Each row below holds a small network's activations on one input, seen along a few directions.
Each table varies a few parts of the input and shows all the possible inputs, shuffled.
A made-up example of a description, with smaller parts first: ring(5) and (point or ring(9) or (values(2) and line(6))).
Shared parts are said once, and a part with two or three values counts as separate values.
In the rows, zero is written as 128.

A family of inputs:
row 1: [138 138 126 118 142 141 128 205 133 128 151 128  94 158 124]
row 2: [129  62 100 136 164  86 124 113 103 140 135  92 111 126 103]
row 3: [ 80 162 157 125  91 208 119 107 125 100  80 101 138 113 107]
row 4: [141 145 149 146 140 107 119 165 131 123 179 130 135 140 170]
row 5: [146 156 109  87 108 118 146 190 146 135 138 136  90 138 132]
row 6: [140 166 120  94 132 139 136 150 152 133 121 160 162 140  92]
row 7: [107  85  95 153 117 157 127  61 110 137  81 102  89 112 138]
row 8: [133 113 112 124 138 117 117 126 123 137 147 181 161 127  74]
row 9: [100 164 140 107 118 218 124  97 126 138  96 137 127 136 118]
row 10: [116 155 151 149  93 175 124 106 121 141 139 108 117 114 207]
row 11: [142 132 130 121 124 124 149 207 133 154 143 139 105 150 118]
row 12: [155 174 138 122 110  88 134 152 134 127 156 152 132 125 175]
row 13: [155 151 135 124 110 101 138 158 150 130 161 140 143 119 183]
row 14: [134 113 146 160 172  73 132 112 137 121 138 113 143 145 147]
row 15: [134 142 132 113 148 139 124 204 106 141 150 112 103 150 127]
row 16: [146  71  79 130 125  78 146 106 136 135 109 118 121 121 112]
row 17: [127 165 113  76 126 122 141 138 152 129 131 150 150 140  92]
row 18: [131 157 142 113 157 144 114 154 134 134 141 147 150 161  75]
row 19: [143  91  76 121 132  71 145 104 132 122 111 132 103 119 108]
row 20: [ 94 128 141 144  78 193  87  74 100  97  86 124 144  96  99]
row 21: [149 141 164 127 154 120 113 165 116 130 184 129 125 128 169]
row 22: [132 129 116 128 143  53 166  97 155 118 135 113 141 120 162]
row 23: [ 90 114 166 170 102 141 139  63 128  94  81  64 129  98 173]
row 24: [143 106 127 131 140  68 161 101 160 126 126 114 152 125 164]
row 25: [126  69  87 153 158  81 124 117 122 124 129 107 115 136 103]
row 26: [133  65  91 146 154  78 146 124 132 134 121 139 110 124  99]
row 27: [102  85 124 168  93 156 120  71 110 105  68  75  87  88 119]
row 28: [148 133 111  96 103 130 150 192 146 140 130 127 111 145 138]
row 29: [123 132 134  99 147 136 148 155 143 136 134 165 160 154  81]
row 30: [104 144 123 121  88 197 131 143 121 153 109  93  84 134 165]
row 31: [111 138 121 129 106 199  91  66 104 137 105 157 130 114 112]
row 32: [151 141 157 146 130 101 140 169 130 137 165 160 141 135 163]
row 33: [123 150 146  97 168 148 111 154 113 133 137 142 154 155  84]
row 34: [129 109 152 144 182  77 130 111 119 128 141 102 143 135 153]
row 35: [140 119 130 111 160 138  86 122 100 133 158 159 145 126  74]
row 36: [107 131 146 164 127 142 140  55 124 139  96  93 124 118 185]
row 37: [136  97 146 146 166  72 164 115 152 128 137 137 139 133 147]
row 38: [140 139  95  99 115 106 112 107 129 128 142 169 154 118  84]
row 39: [113 164 183 169  72 177 112 119 109  99 108  99 122  98 187]
row 40: [155 128 106 104 121 127 103 117 139 132 136 181 155 116  84]
row 41: [ 97 150 149 135  74 205 123 160 121 101  86  88  82 111 149]
row 42: [130 121 111 129 148 126  89 123 117 121 153 162 158 138  77]
Q: The inputs of row 10 and row 31 match in every part but one. If row 39 is changed in the same way as row 10 into row 31, which row does it become?
A: row 20
Q: The inputs of row 1 and row 25 match in every part but one. If row 15 is changed in the same way as row 1 into row 25, which row does it become?
A: row 2
Q: Describe the family of inputs behind these rows.
A: ring(6) and (values(2) or line(5))
Q: Which other rows does row 9 become when the values(2) part takes its other values? List them by row number.
A: row 3
Q: A walk changes only the line(5) part. It starts at row 17 and steps to row 6. List the rest of the walk in order.
A: row 29, row 18, row 33

A family of inputs:
row 43: [132 132 145 115 122 115 148 212 156 110 159 132 101 148 130]
row 44: [156  82  91 148 154  82 112  95 114 112 145 152 138 130  86]
row 45: [134 137 111 114 129 104 123  57 136 124 124 169 165 103  93]
row 46: [141 136  97  79 126 148 142 173 157 142 118 170 125 143  60]
row 47: [138 164 171 128 121 125 145 129 153 146 137 134 163 129 198]
row 48: [142  90 101 123 173  91 126 184 103 155 165 130 116 150 101]
row 49: [111 132 152 157  89 220  86 118  74 137 108 122  69  96 158]
row 50: [151 111  71  84 131  90 153 155 127 151 127 170 135 142  58]
row 51: [130 155 143 142  57 188 133 127 104 132 101 109  75  93 218]
row 52: [ 91  94 120 138 120 129 172  96 136 126  68  49  99 118 199]
row 53: [142  76  97 165 179  84 109 111 111 135 159 140 130 124 127]
row 54: [118 154 161 159  51 188 117 137  98 106 109 100  83  86 175]
row 55: [125 145 169 134 131 157 103 105 130 132 135 159 178 134 100]
row 56: [151 108  92  99 137  59 169 186 134 147 159 130 109 154 169]
row 57: [117 172 157 114 173 165 103 162 113 137 138 129 133 147 123]
row 58: [135 175 149 100 146 167 106 145 117 120 128 133 150 153  80]
row 59: [147  97  68 131 138  78 135  88 139 127 120 178 147 114  80]
row 60: [ 77 102 154 177 110 123 165  90 133 113  78  38  99 120 145]
row 61: [ 96  83  97 112 119 160 145  54 144 116  37  88 125 100  96]
row 62: [ 96 143 114 144  47 213  66 104  98 122 106 108  99 115 116]
row 63: [118 152 182 150 112 125 136 136 145 109 148 137 169 129 162]
row 64: [133 119 118 100 138 149 116 174 135 123 144 156 114 172  72]
row 65: [156 107  93 152 145  50 149 116 155 135 155 133 124 126 189]
row 66: [ 77  77 116 142 127 159 120  71 108 110  57  71 112 135 100]
row 67: [126 196 147 102 139 137 148 162 153 129 142 124 137 154 187]
row 68: [125 190 124  82 132 163 129 139 140 131 101 161 161 137  77]
row 69: [133 118 130 111 165 150 116 197 130 148 155 137  97 154 106]
row 70: [155 140 127  97 129 118 161 203 163 152 151 120 100 154 163]
row 71: [122 159 143 109 113 160 134  89 139 130 119 187 189 128  98]
row 72: [122 147 101 126  39 227 120  97  96 131  88 127 130  89 111]
row 73: [136  89  88 105 149  91 129 163 110 129 155 158 124 158  70]
row 74: [144 142 161 152 130  72 126 103 141 115 155 110 148  96 152]
row 75: [155 151 136 141 130  75 144  88 149 139 153 114 139 117 192]
row 76: [113 139 173 147 155 161 109 117 116 134 156 147 170 136 139]
row 77: [138 103 115 119 128  54 152 199 132 119 163 132 110 144 130]
row 78: [155 101 122 170 136  42 133 136 145 115 147 127 124 109 144]
row 79: [123 191 172 120 132 129 132 184 142 105 132 119 138 136 144]
row 80: [126 118 144 145 169 106  97  79 109 130 161 137 137 113 139]
row 81: [144 126 141 140 141 101  90  66 122 129 138 139 154 122  96]
row 82: [ 89  67 129 150 159 166 124  75 112 119  81  44 109 115 137]
Q: Describe the family of inputs behind these rows.
A: line(5) and (values(2) or ring(6))
Q: The inputs of row 53 and row 44 match in every part but the line(5) part. If row 76 is changed in the same way as row 53 into row 44, which row does it become?
A: row 55
Q: Which other rows does row 59 become when the ring(6) part takes its other values? List them by row number.
A: row 45, row 46, row 50, row 68, row 71

A family of inputs:
row 83: [ 61 118 172 171  85 238 125  56 106 109  58  40  83  98 195]
row 84: [143 153 114  86 128 162 111 147 126 145 150 179 142 141 105]
row 85: [151 124 120 139 107 103 149 148 144 139 145 145 116 122 172]
row 86: [151 163 160 122 134 127 118 210 138 127 182 150 136 148 149]
row 87: [138 106 130 154 139  66 145 112 140 128 133 122 145 120 140]
row 88: [132  83  79 112 151  92 156 132 145 145 106 119 121 153  78]
row 89: [137 115 121 154 155  69 125  66 127 130 137 110 140 116 164]
row 90: [126 109 109 110 171  94 119 129 102 121 134 134 127 132  71]
row 91: [143 149 137 115 137 101 151 200 142 132 158 126 117 149 158]
row 92: [147 121 122  98 154 123 105 154 130 123 154 176 151 140  62]
row 93: [ 78 167 144 150  47 233 105  52 108 110  51 107 130  90 114]
Q: Describe the family of inputs behind these rows.
A: values(2) or line(4) or line(5)
Q: Which of the alternatives is row 83?
A: values(2)
Q: A walk changes only the line(5) part. It starts at row 89 and steps to row 87. List the rest of the walk in order.
A: row 85, row 91, row 86

A family of inputs:
row 94: [144 133 141  92 168 114 141 232 169  97 168 146 138 161  89]
row 95: [160 179 142  85 158 106 147 237 116 150 203 145 117 153 167]
row 96: [168  64  36 114 177  57 137 133 139 169 160 168 113 156 102]
row 97: [145 126 103 104 145  99 127 223 135 142 144 169 145 165  45]
row 98: [141 130  92 120  72  72 188  90 167 118  79 116 112  97 162]
row 99: [165 178 158 111 179  67 119 155 131 148 217 157 167 140 174]
row 100: [ 91 104 150 183 119 141 169  90 118 141  97  82  92 118 192]
row 101: [102  68 112 167  91 129 105  90  80 107 101  97  82  76 146]
row 102: [161 119 125 126 175  23 142 176 133 146 185 114 107 151 199]
row 103: [ 81 143 146  96 126 225 149 134 108 131  71  91 118 145 125]
row 104: [127 188 100  81  43 141 151 157 176 124  82 143 122 118 138]
row 105: [ 95  84 112 148 132 128 104  75 123 121  71  65  81 108 115]
row 106: [ 93 147 171 122 143 187 145  45 104 129  97  97 172 129 126]
row 107: [ 95 127 126 124  70 203  83 152  77 105 106 128  88  93 120]
row 108: [147 128 170 106 188  71 119 151 174 106 186 158 186 137  98]
row 109: [137 149 145 158  63 217 104 156 116 114 122 109 101 121 162]
row 110: [152  67  86 145 169  25 145 161 138 141 137 137 138 147  74]
row 111: [159 119 149 120 165  56 120 137 123 143 151 197 185 146  55]
row 112: [175 122  77 100 178  96 112 109 134 165 182 219 168 156  78]
row 113: [ 91 165 168 140  91 215 153 146 113 139 112 102 101 140 160]
row 114: [ 96 126 143 148  90 162  57  71  92 103 121 140 139  79 127]
row 115: [140  91 128 201  87 141 122  97 119 116 115  76  98 101 189]
row 116: [146  70 131 122 184  33 150 172 178 110 165 110 129 140 120]
row 117: [104 148 157 132 135 169  95  48 102 114 100 108 142 102  89]
row 118: [166 122  54  74 151 133 124 191 135 170 170 202 117 176  71]
row 119: [ 95  93 122 153 140 153 170  64 116 123  75  47 116 144 143]
row 120: [146 193 118 117  75 114 154  66 172 103  97 165 170 106 140]
row 121: [132 148 162 182 100 179  84  81 119 111 123 137 153  90 178]
row 122: [ 88 143 126 105 111 204  83 138 121 118  76  96  88 126  89]
row 123: [ 97 166 190 166 116 178 143  63 113 137 127 120 153 118 167]
Q: Describe the family of inputs behind these rows.
A: values(3) and (point or line(4) or ring(5))
Q: The inputs of row 108 and row 116 match in every part but the values(3) part. If row 99 is changed in the same way as row 108 into row 116, which row does it become?
A: row 102
Q: Which other rows does row 97 become when the line(4) part takes its other values? List them by row number.
A: row 94, row 95, row 118
Q: Which other rows does row 105 become when the ring(5) part takes its other values? List them by row number.
A: row 100, row 101, row 115, row 119

A family of inputs:
row 124: [168 113 109 104 180  64 123 153 135 135 182 166 139 143 118]
row 125: [ 93  96 137 170 115 153 123  88 101 120  97  59  95 109 166]
row 126: [105  79 111 157 106 145 138  96 113 118  84  84  81 107 134]
row 127: [177  91 108 139 168  40 110 155 124 138 193 175 150 130 107]
row 128: [138 153 118 123  94 111 148  99 157 125 108 135 142 115 149]
row 129: [118 203 149 107  65 237 105 200 112 134 135 141 108 136 150]
row 130: [125 117  91 132  93 114 153 107 126 132  93 119 105 110 130]
row 131: [154 118 116  97 175  86 149 185 151 152 166 158 143 169 108]
row 132: [142 133 131  86 174  88 153 206 153 126 152 135 135 167  94]
row 133: [102 139 118 112 121 200  84  71 108 124  89 157 161 127  26]
row 134: [117 161 175 143 115 140 130  92 136 115 126 122 151 108 180]
row 135: [ 98 134 174 167 130 159 121  82 121 114 111  86 126 115 173]
Q: Describe the family of inputs behind these rows.
A: values(2) or line(4) or ring(6)
Q: A walk changes only the line(4) part. It starts at row 127 and steps to row 124. List the rest of the walk in order.
A: row 131, row 132
